These are the activations of a small neural network, seen along a few directions. Each row is one input.
In each table, some parts of the input vary, and every possible input appears once, in random order.
A made-up example of a description, with smaller parts first: one of 4 places along a line, together with either a single point or (one of 2 separate values, together with one of 5 places around a ring) or one of 11 places around a ring.
Shared parts are said once, and a part with two or three values counts as separate values.
(in the rows, 128 means zero)

Other details of the inputs shift rows strongly along two fixed directions, in all tables alike. That doesn't count.

Table:
r1: [ 58 103 177  87 104 122 110  73 104 194 106  73 143 127]
r2: [137 103 103 112 132 123 118 128 113 124 145 111 140 140]
r3: [121 142 246 132  65 109  74  74 210 125 118  84  99  73]
r4: [114  93 149 171 141 140 106 124  87 129 151 131 142 104]
r5: [105  85 206 172  73 107  58  45 191 135 101  70  52  53]
r6: [175 174 186 175  99 123 139 139 219  83 145 136 120 125]
r7: [203 189  90 161 130 160 178 210 174  74 139 157 143 178]
r8: [203 192  36 111 159 103 185 214 117 103 105 169 129 165]
r9: [114 126  99  85 140 119 151 131  99 161  93 120 158 146]
r10: [122  89  96 166 124 174 134 138 135 119 145 108 143 167]
r11: [188 180  15 124 173 131 224 238  90 120 152 208 194 206]
r12: [188 158 144 151 105  94 129 144 183  73 172 128  89 101]
r13: [120  98 133 120 125 118 113 110 119 130 134 112 120 133]
r14: [111 150 170 117 109 108 123 126 143 119 104 109 112 123]
r15: [204 185  40  93 179 147 200 204 111  94 112 173 134 157]
r16: [115  83 130 162 123 144 130 106 140 125 153 111 147 152]
r17: [193 150 146 145 102 108 122 142 161  87 158 136  78 110]
r18: [ 47  40 114 142 123 147 126  87  83 196 142 109 171 147]
r19: [ 87 136 184 105  98 102 116  98 150 153 127  80 137 110]
r20: [ 52  53 132 141 153 161 110  84  59 193 144 107 164 142]
r21: [144 239 145 112 121 110  76 128 150  81 115 223  88  77]
r22: [178 174 174 133 119 119 132 140 212  93 111 142  76  83]
r23: [194 137 189 171  96 141 102  97 220  63 128 123  33  46]
r24: [ 94  63  49  87 158 130 146 120  52 172 111 113 162 162]
r25: [100 131 164 139 141 148 132 120 108 165 132 134 157 133]
r26: [ 51  99 181  88 112 121 104  75 112 185  98  78 150 130]
r27: [ 85  61  48  83 181 149 149 126  64 173 114 115 147 153]
r28: [ 43  55 118 105 133 128 110  89  64 166 110  80 137 149]
r29: [182 219  98 135 134 113  74 146 138  51 146 243  68  82]
r30: [112 136  77 116 184 141 168 185  33 154 129 157 207 168]
Each input here is: one of 2 separate values, together with either a single point or one of 5 places along a line or one of 9 places along a line.
Changing only the choice among 2 separate values turns r8 into r5. The same change can be made to r26. Which row results?
Answer: r13
Which other rows does r30 become when the choice among 2 separate values takes its other values? List them by row number.
Answer: r4

Table:
r31: [236 202  83 137 139 122 171 204 172  57 133 175  97 138]
r32: [ 86 135 125  88 132 119 118 110 106 160 105 126 142 129]
r33: [192 143 197 180  85 108 111 122 217  77 148 121  69  80]
r34: [ 71  73 133 133 128 147  99  83 104 156 123 104 135 125]
r35: [115  99  94 133 137 136 128 128 101 133 140 130 139 146]
r36: [182 173 193 176 102 121  90 119 200  71 138 167  57  55]
r37: [148 173 112  97 135 108 140 152 123 121 119 154 134 136]
r38: [123 134 109 125 140 124 115 129 102 129 134 155 128 118]
r39: [172 156 137 132 122 125 145 144 174 100 117 131  98 114]
r40: [ 28  98 125  70 140 135 104  80  68 196  85  99 165 138]
r41: [ 84 133 118  82 139 116 128 121  84 163 108 122 153 145]
r42: [179 160  93 109 140 117 170 177 135 104 133 134 135 155]
r43: [ 20  68 230 142  88 144  30   6 133 179 101  81  97  55]
r44: [118 122 103 101 140 130 146 135 115 140 106 110 142 148]
r45: [ 45  51 148 133 127 158 145  96  95 202 125  62 197 169]
r46: [176 143 106 154 134 123 140 162 136  87 157 156 112 135]
r47: [148 119  60 132 163 149 153 160  96 117 141 162 137 154]
r48: [ 49  46 116 111 139 147 117  83  77 187 111  74 159 145]
r49: [149 140  80 102 141 118 165 163 115 126 120 126 144 161]
r50: [138 182 195 144 101 124 138 139 182 123 124 133 142 125]
r51: [ 92  74  47 104 168 155 151 134  53 167 120 115 168 176]
r52: [131 128 105 103 136 117 156 147 113 136 120 110 141 154]
r53: [146 134  43  82 165 122 187 179  78 141 120 133 170 188]
r54: [137 145 207 162  93 108  79  97 170 102 140 133  78  67]
r55: [118 135 220 164  89 121  59  73 180 108 125 127  73  52]
r56: [166 124 107 144 131 124 145 150 142 107 144 132 118 132]
r57: [ 82  83 200 168  91 148  62  49 167 136 124  98  86  75]
r58: [193 207  79 112 150 122 151 188 134  83 122 192 115 137]
r59: [121 105 157 150 111 133 104 102 145 120 147 114 114 111]
r60: [137 103  95 128 142 125 152 149 102 131 142 116 141 154]
r61: [114 126  88 114 147 124 124 137  76 138 132 151 145 138]
r62: [103  80 100 122 135 132 137 121  96 154 130 100 148 150]
r63: [144 151 212 160  91 113  77  94 181  96 143 132  78  63]
r64: [ 30  95 126  71 130 126 107  80  69 200  92  95 166 140]
r65: [218 196  66 130 155 129 226 240 140  92 144 164 175 200]
r66: [173 168 197 166  94 105  87 114 188  82 144 154  72  65]
r67: [208 151 129 167 125 128 146 162 183  72 145 151  85 108]
r68: [129 127  99 103 136 123 152 139 121 140 115 115 139 147]
r69: [141 117  67 132 152 137 145 152  99 121 147 153 140 154]
r70: [131 108  92 131 141 133 135 136 102 129 144 138 140 148]
r71: [172 150 129 176 128 146 163 172 158  98 161 152 148 155]
r72: [ 74  63 184 135 102 133  97  66 136 163 129  62 126 108]
r73: [193 207 154 125 113 102 130 160 180  76 135 162  97 106]
r74: [ 74 109  73 109 171 155 167 155  40 184 132 137 222 195]
r75: [ 72 125 224 122  90 126  70  51 171 153  93 100  91  65]
Changing only one part turns r43 into r58. The same change can be made to r38. Which row results?
Answer: r32
Changing only one part turns r53 into r66. The same change can be made to r52. Which row results?
Answer: r54
What is each input in this table made of?
Answer: one of 5 places around a ring, together with either a single point or one of 8 places along a line
Which other rows does r63 become when the place on the ring of 5 takes its other values? List them by row number.
Answer: r42, r59, r72, r73
Which other rows does r57 become when the place on the line of 8 takes its other values? List them by row number.
Answer: r34, r35, r46, r47, r59, r69, r70
Which other rows does r62 become when the place on the line of 8 takes its other values? List them by row number.
Answer: r33, r48, r51, r56, r60, r67, r72

Table:
r76: [ 90 108  93 113 154 138 118 122  65 153 131 144 153 140]
r77: [192 204  87 118 144 115 154 190 136  84 132 191 121 138]
r78: [217 159  50 131 156 122 198 216 130  83 150 156 140 179]
r79: [180 174 188 143  90 102 125 133 211  87 127 121  85  95]
r80: [ 86  67  98 116 139 138 123 103  86 161 128  97 143 144]
r81: [ 70 107 125  97 133 137 135 110  97 175 109 100 171 156]
r82: [ 63  95 117  85 140 136 139 107  83 188  99  89 172 156]
r83: [ 83 133 177 120 111 122  93  90 130 151 114 124 127 101]
r84: [171 153  32 106 178 130 160 186  77 105 135 181 137 158]
r85: [ 85  80 159 153 116 141  99  87 118 152 139 107 132 114]
r86: [140 113 130 141 127 136 148 136 143 127 130 108 133 139]
r87: [113 102  74 122 157 145 170 160  73 156 140 124 187 186]
r88: [173 132 124 158 127 131 131 143 155  93 145 143  99 115]
r89: [108  96 186 167  97 138  87  78 166 125 137 106  98  91]
r90: [ 85  83 165 144 109 143 119  92 139 158 125  83 142 130]
r91: [182 158 137 143 118 111 109 136 164  78 136 153  75  92]
r92: [ 95 128 166 104 108 111  96  87 138 145 103 106 109  99]
r93: [132 151  92 107 151 128 167 169  96 139 132 144 174 170]
r94: [189 177 181 175  96 117  91 126 202  62 144 164  59  68]
r95: [106 140 177 116 108 118  97  92 150 138 104 118 104  90]
Changing only one part turns r87 into r90. The same change can be made to r93. Which row results?
Answer: r81
What is each input in this table made of?
Answer: one of 4 places along a line, together with one of 5 places around a ring

Table:
r96: [101 127 104 115 138 124 115 119 106 141 116 155 131 126]
r97: [144 148 147 129 125 110 152 149 131 130 152 135 145 137]
r98: [123 162 196 147 104 132  91 100 171 115 100 130  93  89]
r99: [165 159 116 125 118  96 150 158 147 110 135 144 117 135]
r100: [101 123 180 122 107 118  70  73 155 118 121 120  83  77]
r101: [ 56  99 218 122  99 134  96  59 145 185 110  73 145  95]
r102: [113 131 116 112 138 117 150 152  92 141 128 119 155 155]
r103: [ 52  76 135  76 122 115 111  77  84 184 116  68 144 137]
r104: [ 88  61  41  83 182 150 170 139  37 188 104  92 184 177]
r105: [ 90  95  75  82 147 122 116 117  57 158 133 112 155 158]
r106: [112  95 194 160  92 151 121  91 199 136 114  72 122 115]
r107: [141 139 116 132 116 108 117 133 127 120 137 143 124 126]
r108: [131  95 115 145 127 138 165 146 137 133 143 101 155 176]
r109: [190 119 113 165 125 118 127 153 135  84 164 145 100 114]
r110: [153 112 124 173 116 142 136 136 150 105 161 121 134 147]
r111: [182 119 120 148 131 107 157 159 142 100 147 125 105 132]
r112: [139 138 127 135 132 122 131 146 106 129 160 147 156 138]
r113: [180 184  72 111 162 124 179 203 112 102 121 162 154 166]
r114: [126 135  65 112 159 125 147 170  54 133 139 149 175 174]
r115: [104 127 134 106 117 119 126 113 137 154 101 110 134 121]
r116: [152 172  99 113 154 139 156 165 110 125 126 173 149 147]
r117: [188 163 126 168 122 159 149 157 192  83 130 152 104 132]
r118: [117 101  97 121 150 150 130 120 104 146 109 126 116 126]
r119: [182 187 119 146 145 127 142 175 138  89 156 195 126 121]
r120: [116  92  96 139 154 143 118 117  92 135 136 138 119 115]
r121: [ 50 102 146 118 137 140  94  86  83 165 108 120 149 123]
r122: [ 64 110 183 117  95 129  79  59 151 164  85 107 105  89]
r123: [116 107 178 180 101 157 101  93 184 111 144 122 102  98]
r124: [166 174 100 100 138 123 132 148 139  94 115 158  98 124]
r125: [200 187 188 136  88 100 111 130 225  63 127 128  60  71]
Changing only one part turns r122 into r107. The same change can be made to r116. Which row results?
Answer: r112
What is each input in this table made of?
Answer: one of 5 places around a ring, together with either one of 2 separate values or one of 4 places along a line
Which other rows agree with r121 in the place on the ring of 5? List them by row number.
Answer: r96, r100, r119, r120, r123
Start at r103 and move only the place on the line of 4, one step at a time. The first step leads to r99. Which rows follow, in order?
Answer: r102, r97
